Each row below holds a small network's activations on one input, seen along a few directions.
In each table, some parts of the input vary, and every possible input appears once, in random order.
A made-up example of a description, with smaller parts first: one of 8 places around a ring, together with either a single point or one of 11 places around a ring or (one of 3 separate values, together with one of 6 places along a line).
Shared parts are said once, and a part with two or three values counts as separate values.

Other details of the inputs shift rows strongly along two fixed directions, in all tables alike. That doesn't count.

Rows:
R1: -23  56  -41  15  13  0  34  -1  -25  -39  61  -4
R2: 14  -4  44  5  -6  -58  10  27  -24  -21  0  -16
R3: 13  17  42  -4  1  -66  -4  16  21  -3  -5  -32
R4: -33  -2  -73  10  26  89  1  -17  -13  40  7  33
R5: -27  61  -55  22  38  2  19  32  -12  -4  47  -3
R6: -29  60  -36  16  15  3  30  -8  -28  -34  61  -11
R7: 11  19  32  0  3  -54  -11  36  15  -21  0  -22
R8: -6  -70  16  -16  -18  19  -10  -36  -15  8  -53  24
R9: -19  -8  -63  8  6  104  -3  -21  -4  21  19  15
R10: 17  14  39  -5  4  -51  -6  36  14  -22  -8  -24
R11: -20  59  -38  19  13  15  15  18  -4  -10  61  -31
R12: -14  54  -46  17  10  15  18  25  -2  -13  59  -23
R13: 17  35  49  0  -11  -60  -1  -2  -5  -17  -5  -1
R14: 21  -61  4  -20  -15  27  -25  -21  24  29  -48  24
R15: 9  -70  27  -10  -18  29  -8  -22  -22  22  -40  21
R16: 17  6  36  -2  -4  -64  -5  21  26  -5  -8  -20
R17: 25  -41  18  -19  -27  26  -14  -39  1  19  -48  54
R18: 0  -74  10  -17  -20  18  -6  -30  -12  4  -54  33
R19: -19  -7  -66  8  9  117  7  -21  -8  19  21  12
R20: 12  8  45  -1  -2  -62  -8  13  25  0  -10  -26
R21: 13  12  37  -3  0  -60  -14  16  18  -5  -3  -28
R22: 23  -63  19  -23  -17  12  -19  -22  30  33  -55  23
Description of these inputs: one of 2 separate values, together with either a single point or one of 4 places along a line or one of 6 places along a line.
The inputs of R15 and R2 match in every part but the choice among 2 separate values. If R4 is changed in the same way as R15 into R2, which row does it become?
Answer: R5
Change only the place on the line of 4 in R13. List by row number the other rows that result.
Answer: R6, R8, R15
A walk changes only the place on the line of 4. It starts at R17 and steps to R1. List the rest of the walk in order.
Answer: R18, R2

Rows:
R23: -16  28  -7  12  11  -13  12  14  6  -21  27  -44
R24: 27  -7  65  -25  -1  -78  -13  1  28  -17  -54  11
R25: 28  -56  28  -17  -25  44  -23  -34  13  43  -54  33
R26: 5  39  4  20  1  -12  14  11  -24  -16  43  -21
R27: -32  -18  -50  4  -2  80  9  -41  -34  4  14  35
R28: -3  40  -21  9  14  -30  -2  22  24  3  42  -20
R29: -15  47  -2  4  13  -21  13  -1  -16  -24  30  -6
R30: -18  42  -18  8  12  -19  0  13  14  -12  31  -38
R31: 1  -75  18  -20  11  34  -40  14  11  44  -81  35
R32: 32  -33  63  -10  -23  -65  -11  16  -5  -13  -34  -3
R33: -12  39  -17  13  9  -24  5  10  12  1  32  -39
R34: 28  -52  21  -26  -30  34  -33  -25  38  33  -67  45
R35: 2  49  -15  11  19  -24  26  0  0  -15  27  -1
R36: -1  16  -12  11  12  -5  26  25  -5  -16  41  -36
R37: 22  -83  19  -22  -30  37  -24  -21  -5  10  -57  39
R38: -11  45  -2  9  13  -26  19  -4  -19  -12  32  -6
R39: -22  -16  -65  15  29  89  -1  12  -17  44  2  22
R40: 13  -27  60  -7  -6  -64  -11  9  23  1  -36  -35
R41: -30  -24  -66  4  -6  77  20  -33  -32  -4  4  35
R42: 6  3  -56  9  -12  85  4  -27  13  35  10  31
R43: -6  16  -9  4  13  -3  19  29  -2  -27  37  -34
R44: -21  22  -24  15  1  -23  31  3  -33  -25  27  -5
R45: -1  1  -42  3  -7  98  -1  -28  -5  20  13  23
R46: 4  -22  67  -12  -11  -80  -8  -4  -12  -10  -33  4
R47: -8  45  -21  4  15  -28  -7  26  27  -10  41  -20
R48: 28  -19  83  -15  -17  -64  -25  13  1  -18  -37  -6
The inputs of R35 and R24 match in every part but one. If R39 is changed in the same way as R35 into R24, which row does it become?
Answer: R31
What do these inputs look like to the network?
Answer: one of 2 separate values, together with either a single point or (one of 3 separate values, together with one of 4 places along a line)
Change only the choice among 3 separate values in R43. List by row number the other rows that result.
Answer: R37, R41
Change only the place on the line of 4 in R32. List by row number the other rows that result.
Answer: R25, R26, R42

Rows:
R49: 2  2  23  2  -7  -37  4  9  -11  -21  -2  -15
R50: -5  -23  -33  -11  -7  59  -16  -20  20  25  -6  19
R51: 1  -56  0  -8  -17  39  -6  -28  -10  12  -32  26
R52: 9  27  9  2  0  -23  -2  27  9  -10  9  -1
R53: 4  -40  3  -12  -13  29  -4  -34  -3  15  -29  36
R54: 1  -55  6  -9  -12  32  -4  -27  -10  10  -31  27
R55: 3  6  20  0  -7  -35  4  11  -11  -24  -1  -16
R56: -7  21  5  0  10  -35  1  16  18  4  -2  -17
R57: 7  15  15  8  7  -21  0  14  14  0  10  -28
R58: 2  17  13  -2  11  -23  -6  19  16  -12  5  -25
R59: -7  -43  11  -8  -6  43  -18  -20  -23  26  -31  26
R60: 4  4  26  0  -8  -40  2  11  -10  -22  -4  -16
R61: 7  16  21  -1  -8  -43  1  5  -3  -19  -2  -10
R62: 5  5  17  4  13  -42  -4  30  -4  -9  -4  -5
R63: 2  10  12  6  -3  -25  -2  17  15  2  17  -27
R64: 1  -53  4  -11  -11  33  -2  -28  -10  10  -29  28
R65: 6  18  11  3  1  -20  0  34  3  -15  11  -9
R66: -50  77  -116  40  36  77  46  12  -21  -3  97  -29
R67: 8  10  34  -9  -3  -52  4  1  -2  -18  -7  -2
R68: 7  32  12  1  7  -22  -4  20  15  -11  6  -10
R69: -42  87  -110  40  34  75  43  10  -21  -2  93  -12
R70: 5  22  13  1  8  -18  -3  25  10  -15  5  -16
R71: 1  17  44  -2  1  -46  -12  10  -14  -1  -10  -4
R72: 10  26  17  6  6  -29  -4  9  20  2  8  -23
R73: 4  27  9  -2  9  -24  -8  13  21  -7  5  -17
R74: 3  -39  0  -14  -12  31  -4  -35  -3  15  -28  35
R75: 12  18  15  6  9  -19  0  19  8  -2  9  -26
R76: 6  10  33  -1  -4  -49  3  2  -3  -17  -3  -2
R77: 5  14  24  2  -7  -44  3  3  -5  -17  1  -6
R78: -13  -42  -36  -6  6  47  -15  -19  7  25  -14  16
R79: 7  14  31  -9  -3  -51  5  1  -2  -18  -6  -3
R80: 4  -41  2  -8  -16  31  -7  -33  -4  15  -29  33
R81: -1  -49  -1  -12  -10  35  0  -29  -10  9  -26  27
R82: 11  -38  -30  -4  -8  67  -4  -10  0  32  -8  17
R83: 0  -47  -2  -16  -10  35  0  -29  -9  7  -28  27
R84: 13  30  15  5  8  -27  -1  14  13  0  9  -21
R85: 5  18  8  4  12  -38  -4  23  1  -5  1  2
R86: 1  1  27  3  -4  -39  7  8  -13  -21  1  -11
R87: -42  76  -109  37  26  80  57  -5  -46  -27  110  -14
R88: 2  -30  -23  -2  -13  56  -12  -27  20  37  -8  17
R89: 7  16  23  0  -8  -43  1  4  -4  -18  -2  -9
R90: 3  -37  -9  -7  -17  39  -8  -33  -4  15  -26  29
R91: -11  -30  -38  -5  4  47  -14  -24  13  30  -12  23
R92: -5  15  1  -3  4  -21  -7  22  16  -10  17  -24
R93: -4  -47  -9  -9  2  41  -9  -11  7  31  -41  23
R94: 19  22  11  1  0  -31  0  22  9  2  11  -15
The inputs of R54 and R76 match in every part but one. If R51 is changed in the same way as R54 into R76, which row does it become?
Answer: R77
The inputs of R84 and R75 match in every part but one. If R74 is changed in the same way as R84 into R75, which row does it become?
Answer: R81
What do these inputs look like to the network?
Answer: one of 2 separate values, together with either a single point or one of 10 places along a line or (one of 3 separate values, together with one of 4 places along a line)
Change only the choice among 3 separate values in R66. List by row number the other rows that result.
Answer: R57, R58
Change only the choice among 3 separate values in R68. List by row number the other rows that result.
Answer: R69, R84
